A small network was shown many inputs. Here are its activations along a few directions, one row for each input.
Each table varies a few parts of the input and shows all the possible inputs, shuffled.
Descriptions start from the smaller parts, as in this example, which fits no table here: one of 5 places around a ring, together with either a single point or one of 11 places around a ring or (one of 3 separate values, together with one of 6 places along a line).
Shared parts are said once, and a part with two or three values counts as separate values.

Other details of the inputs vary at random and push rows far along two fixed directions, the same in every table; ignore that.

Rows:
R1: [  4 -30 -36  -5 -22 -19  46   0 -11  28 -69  -7   7]
R2: [-23 -23 -36  -9  21 -11 -10  76  14 -33  -8 -28 -35]
R3: [ -6 -10 -52 -22  15  -9 -12  76  25 -20  -8 -40 -11]
R4: [ 10   3  36  23 -29  18  -6 -65 -25   6   1  38  19]
R5: [-14 -11 -32  -7  21 -29  -8  77  11 -34  -7 -33 -34]
R6: [ -9 -16 -41  -8  21  -5   2  78  34 -26  -6 -33 -25]
R7: [ -1  -4 -37  -6  21 -24   4  79  29 -27  -6 -39 -25]
R8: [  2  26   9  19  18   3 -41   6  39  -2  68   4  -4]
R9: [ -2 -64 -25 -38 -10  11  90 -30 -27   5 -66 -20  50]
R10: [ -7  33  27   2  23  12 -56   8  12 -14  63   6 -12]
R11: [  2  21   1  19  11  10 -43   1  39  -8  70   8   0]
R12: [  1   7  34  20 -22  10  -1 -72 -24  27   5  41  11]
R13: [ 24  11  30  24 -27  24   3 -61  -4  11   6  31  28]
R14: [  5   2  26  23 -31   5 -10 -75 -26  22   5  39  21]
R15: [  2  12  41  20 -15   3   3 -68 -25  33   1  37   6]
R16: [  8  40  20   3  23  19 -42  11  32  -7  64  -1  -2]
R17: [ 10  15  38   6 -29  20 -11 -72 -35  19  -2  36  25]
R18: [ -6 -21 -19  -8 -14 -39  46   3 -33  24 -73  -8 -14]
R19: [  9  31   4  19  11 -10 -40   6  34 -10  67  -1  -1]
R20: [ 14  -2 -12 -25 -11 -19  59   9 -22  28 -78 -19  -2]
R21: [-21 -75 -20 -39 -13   3  80 -30 -51  -2 -71 -12  39]
R22: [ -9  -4 -43 -26  25  -3  -4  79  28 -15  -6 -38 -21]
R23: [  8  13  51  20 -13  16   6 -59 -24  16  -2  36   5]
R24: [  0  38  23   2  14  -2 -56   8   8 -22  63   1  -9]
R25: [ -8  28  20   2  15  20 -60   3  12 -20  66  10  -7]
R26: [  7 -18  -8  -7  -5  -6  61  12  -9  22 -74  -9  -9]
Description of these inputs: one of 2 separate values, together with either a single point or (one of 3 separate values, together with one of 4 places along a line).
The inputs of R10 and R16 match in every part but the choice among 2 separate values. If R23 is changed in the same way as R10 into R16, which row does it become? -> R26
Change only the choice among 2 separate values in R17. List by row number the other rows that result. -> R3
Change only the choice among 3 separate values in R19. List by row number the other rows that result. -> R7, R20
Start at R14 and move only the place on the line of 4, one step at a time. The first step leads to R12. Which rows follow, in order? -> R15, R18

Rows:
R27: [ -7   6 -10 -12  18   0 -26  28   7 -13  21 -13  -9]
R28: [ 26  73  80  48 -20  17 -45 -82 -13  31  48  60 -10]
R29: [  1   6 -15  -4  10  -1 -17  27  22  -9  22 -20   1]
R30: [  6 -21 -10   3 -14   1  31 -18  -9   7 -40   2   9]
R31: [  8 -10  -2 -11 -10   9  35  -8  -8  16 -40   0  12]
R32: [ -2 -16   9 -12  -4  -8  30 -14 -25  10 -37  -2   2]
R33: [  2  -2 -11  -1   9   6  -9  30  20 -25  24 -15  -1]
R34: [ 12  -5  -6 -14  -5   3  34 -12 -12  22 -37  -4   9]
R35: [  3 -19 -10   6 -12  -8  32 -13 -12  18 -35   4  11]
R36: [-17  -4 -16  -2   6 -12 -27  21   8 -12  24  -9 -11]
R37: [-13 -12 -15   4   9  -3 -27  23   9 -28  17  -7  -9]
R38: [-10   5  -9  -6  11  -5 -30  28   9 -14  22 -16  -7]
R39: [ -5   2 -10  -6  20   8  -2  28  24 -18  23 -16  -2]
R40: [  0 -16   5  -7 -14   1  29 -10 -27   2 -39   2   3]
R41: [ -7 -13 -17   2  10   5 -10  25  22 -19  23  -9  -5]
R42: [ -2 -11   4 -14 -10   5  25  -8 -22  12 -42   5   4]
R43: [ -1  -5  -4 -12 -13 -16  23 -14 -26  15 -39   4   3]
R44: [ 37  70  74  46 -19  19 -33 -76  13  36  45  55   3]
R45: [-16 -10 -14   8  11 -11 -26  26   6 -16  22  -5  -8]
R46: [ -9 -26  -1  -4 -12   1  27 -14 -24   8 -37   9  -2]
R47: [  6  11  13   4  13   7 -17  -4  19 -12  45  -3   8]
R48: [ 10  -3  -9 -10 -13 -12  33 -13 -13  19 -36   0  10]
R49: [-14   0  -5  -8  21   4 -14  29  10 -22  22 -12 -10]
R50: [ -6  -2 -22   0   5  -8 -16  21  22  -8  26 -13  -4]
What do these inputs look like to the network? -> one of 2 separate values, together with either a single point or one of 11 places around a ring
The inputs of R28 and R44 match in every part but the choice among 2 separate values. If R40 is changed in the same way as R28 into R44, which row does it become? -> R33
Change only the choice among 2 separate values in R32. List by row number the other rows that result. -> R47

Rows:
R51: [ -3   5 -21 -21  20 -11   0  56  22 -16   9 -31 -10]
R52: [-11 -17 -26 -18   1 -14  17  22 -11  -1 -34 -13  -8]
R53: [-12 -25 -20 -10   4 -17  17  21 -12  -3 -25 -12  -2]
R54: [ 15   3  18  16 -20   2  34 -55  -8  36 -20  24  15]
R55: [-16 -10 -16  -5  17  -5 -13  35  12 -24  10 -13 -21]
R56: [ 13   4  22  18 -20  13  20 -47 -15  31 -28  30   6]
R57: [ -5   0  13   7  -8   6  -1 -31 -15   1  12  12   6]
R58: [  5  25  27  10  10  20 -30   4  13 -18  44  12  -5]
R59: [-13 -23 -25 -15  -1 -14  18  19 -13  -3 -25 -12  -8]
R60: [ -2  11  20   8   7  11 -40  -6  10 -12  48   4   5]
R61: [ 16  11  27   6 -12   7  39 -50 -10  34 -20  19  14]
R62: [-12 -22 -24 -14   5 -17  19  22 -12  -4 -29 -10  -7]
R63: [  0  -4  24   9  -4   8  -3 -24 -10   2   7  11   5]
R64: [ -1  -5  22   9  -1   2  -3 -26 -11   5   8  11  10]
R65: [  0  -1  18   2  -3   2  -6 -23 -11   9   5   7  14]
R66: [ -4  11  11   5   7   4 -40  -9   6 -13  53   7  14]
R67: [-14 -23 -14  -8   4  -7  19  25  -6  -5 -31 -15 -15]
R68: [  9  -6  -3  -5   8  36 -20 -17  27 -31  60  -7  42]
R69: [  7  -6 -12 -20  -6 -17  41  19 -22  12 -67 -18 -10]
R70: [ 18  16  29  13 -13   3  22 -48 -18  28 -24  19   3]
R71: [  6  18  11  29  -3  -2 -39  -5  17 -15  44  13  -5]
R72: [ -4  -2 -34   0   5 -21 -21  52  18 -17   0 -23 -18]
R73: [ -7  -7 -38  -7   7 -18  -8  55  28 -13   8 -25  -9]
R74: [-17  -9 -26 -11  10  -8 -15  35   4 -17  11 -21  -9]
R75: [ -2   3  14   5  -5   5  -1 -30 -12   0   9  18   4]
R76: [  0   4  12  -4 -10  10  -4 -26 -11   3   7  12   3]
R77: [ -8 -41 -45 -15  22  13   9  48  33 -45  17 -37  15]
R78: [  5  27  21  14  13  19 -32   1  19  -6  43  11  -7]
R79: [ 18  15  23  -4 -13   7  34 -47 -12  38 -22  13  18]
R80: [ -3  16   9   3   8   6 -40 -10   7 -14  51  10   9]
R81: [ 12   4  17   9 -30  11  14 -40 -19  25 -31  26  13]
R82: [  6  25   9  13   4  15 -41  -3  20  -1  42  12  -1]
R83: [-13 -21 -20 -14   0  -9  21  22  -9  -6 -30 -12 -17]
R84: [-12 -19 -17 -15   2  -7  16  27  -7  -1 -36 -18 -11]
R85: [ -4 -28 -24  -2 -16 -11  41  24 -14  12 -73  -3 -13]
R86: [ -2   4  15  -1  -4   9  -5 -25  -8   1   2  13   3]
R87: [ 12  36  16   9  10   5 -38  -5  16  -2  44   1  -4]
R88: [ 17   8  14   5 -21   2  29 -52 -10  39 -22  18  20]
R89: [ -4  -3 -31   8  16 -21 -16  50  24 -13   4 -22 -27]
R90: [  2 -11 -12 -25  -6  -4  43  26 -21  12 -71 -13  -9]
R91: [ -3   5 -14  -4  19 -14 -10  54  14 -25   5 -24 -25]
R92: [ 19  13  16  11 -22  -2  14 -49 -17  33 -27  18   8]
R93: [ -6   7  16  14  12   6 -36  -8   7 -16  50   8   6]
R94: [ -2 -29 -28  -3 -15 -23  54  17  -6  16 -63  -9  -4]
R95: [ -4  13   6   1   2   8 -39 -11   6 -13  54   7   8]
R96: [ -6   0 -18 -11  23 -12   3  58  25 -22  13 -27 -15]
R97: [ -5  12  14   8   9   6 -40  -7   7 -13  49   6  11]
R98: [ 15  17  26  -1 -14  17  19 -39 -18  32 -29  19   9]
What do these inputs look like to the network? -> one of 2 separate values, together with either a single point or one of 11 places around a ring or (one of 3 separate values, together with one of 4 places along a line)
The inputs of R97 and R93 match in every part but the choice among 2 separate values. If R90 is changed in the same way as R97 into R93, which row does it become? -> R58
The inputs of R57 and R74 match in every part but the choice among 2 separate values. If R54 is changed in the same way as R57 into R74, which row does it become? -> R88
Start at R69 and move only the place on the line of 4, one step at a time. The first step leads to R87. Which rows follow, in order? -> R92, R72
Start at R85 and move only the place on the line of 4, one step at a time. The first step leads to R56. Which rows follow, in order? -> R78, R58
Change only the choice among 2 separate values in R78. List by row number the other rows that result. -> R98
